tilo: [ 20 -64 -66  77 -58  10   9  44 -26 -37 -49 -50  81  50   9   8   2  34
   9 -62   7  19 -23   3  -8 -15 -44]
sasin: [ 70  37   0  30 -99  -7  54  61 -93  54 -96 -97  44  52  -5  64 -69 -18
  64  36 -11  64 -90 -68 -79 -70 -94]
bar: [-29 -13  20  35  -3 -14 -16 -25   6  -3   6   4  43 -13 -16 -16  -6  11
   3  -4 -16 -31   3  -5   3  23 -12]
satep: [ 82 -61 -41 -29  17  -6  -5  87  21 -33  20  19 -39  82  -4  -5 -27 -12
  -6 -59 -14  98 -24 -27 -12  21 -18]
zotar: [-27 -61 -41 -29  17  -6  -5  87  21 -33  20  19 -39  82  -4  -5 -27 -12
  -6 -59  -6  98 -24 -27 -12  21 -18]
Roki: [  35   64    5  -62  -23  -82  -82   33  -47   40  -51  -47  -43   34
  -80  -78   29 -115  -80   68  -84   49   18   29   11  -71   17]
govil: [-45 -78 -33  45  33 -51 -54  -4  30 -69  31  31  65  22 -54 -54  72 -12
 -53 -75 -53 -27  60  74  81  46  39]
gedi: [ 12  45  77 -22  17  25  27 -21  34  48  34  30 -31 -31  26  27 -84  22
  27  40  27   3 -60 -84 -59  31 -38]
count satep: [21] -> 2
after: [43] -> [-13]
count sasin: [64] -> 3
count zotar: [-27] -> 3
count bar: [-13] -> 2

Soli: [ 50 103  70  69]
bor: [  71   40  111 -107]
radu: [ 70 104 -94  67]
after: [50] -> [103]
present: [104 -94  67] -> yes
after: [-94] -> [67]
after: [71] -> [40]
after: [111] -> [-107]

nud: [ 112 -105 -105 -118]
lam: [-116  -59  111  109]
noro: [108 116 105 112]
zon: [110 114 117 110]
lon: [-118  -19  115  116]
Lutip: [-118   57  118  101]
dedut: [114 102 117 117]
des: [ 29 113 117  81]
Gud: [-108   83 -117  110]
Luko: [-116 -114  101   80]
lezu: [-106 -108 -118 -116]
count nud: [-105] -> 2
after: [113] -> [117]
present: [ -19 -118] -> no
present: [-106 -107 -118] -> no
after: [-19] -> [115]

zit: [ 1 -3  2  1  1  1 -5  0 -2  0  8]
riv: [ 0 31  1  1  0  0 -2  0 -1  0  3]
Megu: [ -7  30 -25 -14 -11 -11  54  -3  22   3 -84]
nebu: [  0  -1   1 -10   0   0  -2   0  -1   0   3]
fep: [  -9   36  -30  -16  -13  -13   65   -4   27    4 -101]
Katak: [ 1 -3  2  1  1 52 -5  0 -2  0  8]
ketap: [ -8  30 -26 -14 -11 -11  57  -3  24   3 -89]
pemed: [ 22  29 -24 -13 -11 -11  53  -3  22   3 -83]
sisa: [ -8  32 -27 -15 -12 -12  59  -4  24   4 -82]
lovof: [ -7  29 -24 -13 -10 -10  53  -3  22   3 -82]
fole: [ -8  32 -27 -15 -12 -12  59  -4  24   4 -92]
which: [ -7  29 -24 -13 -10 -10  53  -3  22   3 -82] -> lovof
count pemed: [-11] -> 2

bulal: [-122 -122   94 -122]
ger: [-122 -123   40 -122]
gagi: [-109   92   94   72]
present: [92 95] -> no
count bulal: [-121] -> 0

